These are the activations of a small network on made-up records, seen along a few directions, one row for each record.
Each row is followed by the record's values for the fields C, Y, L, B, Z, H, W.
Not every record has every field; a missing one is written missing.
Other fields move the rows too, some of them a lot.
(in the rows, 500 means zero)
Strong random noise was added to every row along 3 fixed directions; ignore it. To show where, here is one row again and again, with new noise each time:
[438,468,447,478,526,479,591,354,400,522,518,574,366,496,504,410]
[699,369,514,343,420,684,357,518,562,711,574,293,542,334,438,620]
[455,561,786,305,641,496,525,275,730,700,595,382,437,299,381,742]
[404,480,429,509,534,450,626,341,369,489,504,616,345,527,522,369]
[533,420,429,455,470,552,514,428,417,567,527,495,424,464,499,443]

[308,592,386,510,593,343,664,253,335,488,535,714,339,510,488,255] : C=c3, Y=missing, L=missing, B=missing, Z=missing, H=h1, W=w2
[398,521,491,365,503,525,427,608,479,368,529,557,464,563,378,569] : C=c2, Y=y2, L=l1, B=b1, Z=z1, H=h2, W=missing
[530,456,483,623,617,452,441,586,496,528,528,445,706,495,571,545] : C=c1, Y=missing, L=missing, B=missing, Z=missing, H=h2, W=missing
[523,548,492,567,359,530,485,590,547,487,438,499,499,544,502,466] : C=c1, Y=missing, L=missing, B=missing, Z=missing, H=h2, W=w1
[450,569,619,571,480,465,585,507,566,403,402,555,435,617,537,580] : C=c2, Y=y2, L=l1, B=b1, Z=z1, H=h1, W=missing
[543,542,481,602,290,558,456,769,506,380,355,517,524,653,542,441] : C=c2, Y=y2, L=l1, B=b2, Z=z1, H=h1, W=w2
[627,320,317,564,532,510,466,446,351,552,520,492,563,532,564,491] : C=c1, Y=missing, L=missing, B=missing, Z=missing, H=h1, W=missing
[379,518,438,174,543,493,518,289,422,469,629,657,221,409,281,444] : C=c1, Y=missing, L=missing, B=missing, Z=missing, H=h1, W=w2
[608,513,553,445,314,624,386,656,620,537,466,399,499,496,436,577] : C=c1, Y=missing, L=missing, B=missing, Z=missing, H=h1, W=w1
[396,512,436,261,477,508,463,441,397,475,569,584,335,464,331,449] : C=c2, Y=y1, L=l2, B=b1, Z=z1, H=h1, W=w2
[488,537,633,598,480,468,618,510,579,420,392,517,481,595,588,590] : C=c2, Y=y1, L=l1, B=b2, Z=z1, H=h1, W=missing
[476,701,639,777,397,441,680,522,616,464,335,499,500,550,683,373] : C=c1, Y=missing, L=missing, B=missing, Z=missing, H=h2, W=w1
[400,692,588,680,517,376,591,521,579,514,424,540,578,499,590,377] : C=c1, Y=missing, L=missing, B=missing, Z=missing, H=h2, W=w2
[521,518,606,453,488,510,578,399,571,501,480,493,415,512,496,591] : C=c2, Y=y2, L=l1, B=b1, Z=z1, H=h1, W=missing
[640,407,562,490,535,533,510,368,528,641,501,373,545,444,544,676] : C=c2, Y=y1, L=l1, B=b1, Z=z2, H=h1, W=missing
[712,394,435,487,339,678,318,715,524,521,471,355,597,521,509,583] : C=c2, Y=y1, L=l1, B=b2, Z=z1, H=h2, W=missing
[389,720,741,421,572,439,485,450,761,581,532,444,514,354,409,564] : C=c3, Y=missing, L=missing, B=missing, Z=missing, H=h2, W=w2
[482,477,480,408,573,499,453,430,498,502,566,497,443,466,455,545] : C=c2, Y=y2, L=l2, B=b2, Z=z2, H=h2, W=missing
[596,461,592,443,410,629,435,642,618,537,500,378,541,434,466,577] : C=c3, Y=missing, L=missing, B=missing, Z=missing, H=h1, W=missing
[436,668,717,809,661,347,518,651,704,534,449,389,821,484,670,571] : C=c1, Y=missing, L=missing, B=missing, Z=missing, H=h2, W=missing
[455,557,563,412,454,509,508,487,578,507,495,521,423,477,416,501] : C=c3, Y=missing, L=missing, B=missing, Z=missing, H=h1, W=w2
[415,573,673,220,506,536,413,557,648,451,554,475,451,440,280,701] : C=c2, Y=y1, L=l1, B=b1, Z=z2, H=h1, W=w2
[336,661,494,604,477,402,665,441,444,362,428,653,369,602,556,334] : C=c2, Y=y1, L=l1, B=b2, Z=z1, H=h2, W=w1
[596,347,332,547,444,566,416,639,379,438,482,490,549,580,545,472] : C=c2, Y=y2, L=l2, B=b1, Z=z2, H=h1, W=missing
[438,596,475,505,407,492,538,479,468,464,471,541,391,502,498,358] : C=c2, Y=y1, L=l2, B=b2, Z=z2, H=h2, W=w1
[595,387,296,650,417,534,448,638,376,460,447,531,549,615,610,382] : C=c1, Y=missing, L=missing, B=missing, Z=missing, H=h1, W=missing
[484,577,586,608,502,424,618,400,556,561,442,480,499,509,548,529] : C=c2, Y=y1, L=l1, B=b1, Z=z2, H=h2, W=w1
[273,689,564,462,555,381,554,432,548,404,534,637,377,519,404,422] : C=c1, Y=missing, L=missing, B=missing, Z=missing, H=h2, W=w1
[509,589,604,517,352,532,612,454,537,528,406,480,381,456,547,426] : C=c2, Y=y1, L=l2, B=b2, Z=z2, H=h1, W=w2
[690,424,450,392,292,683,398,607,521,539,494,389,455,467,441,533] : C=c2, Y=y1, L=l1, B=b2, Z=z1, H=h1, W=w1
[413,574,845,289,683,448,564,251,729,656,591,425,383,319,358,784] : C=c1, Y=missing, L=missing, B=missing, Z=missing, H=h1, W=missing
[650,516,659,590,445,587,426,611,688,687,467,264,662,359,589,583] : C=c3, Y=missing, L=missing, B=missing, Z=missing, H=h1, W=missing
[425,726,691,746,481,413,485,823,706,474,412,426,775,478,601,364] : C=c3, Y=missing, L=missing, B=missing, Z=missing, H=h1, W=w2
[399,591,384,339,570,479,324,597,444,504,673,518,566,394,356,347] : C=c1, Y=missing, L=missing, B=missing, Z=missing, H=h2, W=w2
[596,499,584,659,485,515,534,522,597,518,402,424,601,558,623,595] : C=c2, Y=y2, L=l1, B=b2, Z=z1, H=h1, W=missing

Which values does each new row have?
[454,421,411,525,576,463,484,563,405,453,547,561,553,545,496,434] : C=c3, Y=missing, L=missing, B=missing, Z=missing, H=h1, W=missing
[506,541,690,770,605,372,648,448,626,523,373,441,638,562,688,636] : C=c2, Y=y1, L=l1, B=b1, Z=z2, H=h1, W=missing
[465,479,372,239,404,595,326,692,417,396,599,574,406,484,294,403] : C=c1, Y=missing, L=missing, B=missing, Z=missing, H=h1, W=w2
[407,613,618,482,523,437,493,579,593,496,492,506,562,473,440,515] : C=c1, Y=missing, L=missing, B=missing, Z=missing, H=h1, W=w2
[281,745,737,435,609,368,644,258,699,538,530,550,353,392,421,530] : C=c3, Y=missing, L=missing, B=missing, Z=missing, H=h2, W=w1
[618,420,596,474,580,511,518,331,557,645,516,377,542,435,532,715] : C=c2, Y=y1, L=l1, B=b1, Z=z2, H=h1, W=missing
[566,388,477,446,477,564,363,718,494,475,532,450,598,510,441,542] : C=c1, Y=missing, L=missing, B=missing, Z=missing, H=h1, W=missing
[381,475,491,517,568,423,516,602,435,367,504,612,490,596,468,448] : C=c1, Y=missing, L=missing, B=missing, Z=missing, H=h1, W=missing
[406,496,280,570,628,427,393,624,321,411,608,569,640,539,525,304] : C=c1, Y=missing, L=missing, B=missing, Z=missing, H=h2, W=missing
[473,528,445,379,475,502,475,419,503,566,555,541,424,422,416,418] : C=c3, Y=missing, L=missing, B=missing, Z=missing, H=h1, W=w2
[354,437,449,521,654,357,668,302,335,383,490,686,381,631,511,533] : C=c2, Y=y1, L=l1, B=b1, Z=z2, H=h1, W=missing
[604,509,666,476,429,598,503,506,669,598,468,363,514,408,516,610] : C=c3, Y=missing, L=missing, B=missing, Z=missing, H=h1, W=missing
[450,458,469,587,609,417,618,356,467,470,473,588,480,567,570,495] : C=c3, Y=missing, L=missing, B=missing, Z=missing, H=h1, W=missing
[513,415,432,482,534,538,320,754,454,431,569,473,655,528,457,507] : C=c1, Y=missing, L=missing, B=missing, Z=missing, H=h1, W=missing
[342,562,446,599,679,362,597,328,421,496,545,601,484,488,562,367] : C=c3, Y=missing, L=missing, B=missing, Z=missing, H=h2, W=missing
[514,483,423,583,482,486,569,394,380,524,461,511,447,503,610,388] : C=c2, Y=y1, L=l2, B=b2, Z=z2, H=h2, W=missing
[429,513,436,385,473,510,432,618,446,463,574,548,483,471,383,362] : C=c3, Y=missing, L=missing, B=missing, Z=missing, H=h1, W=w2
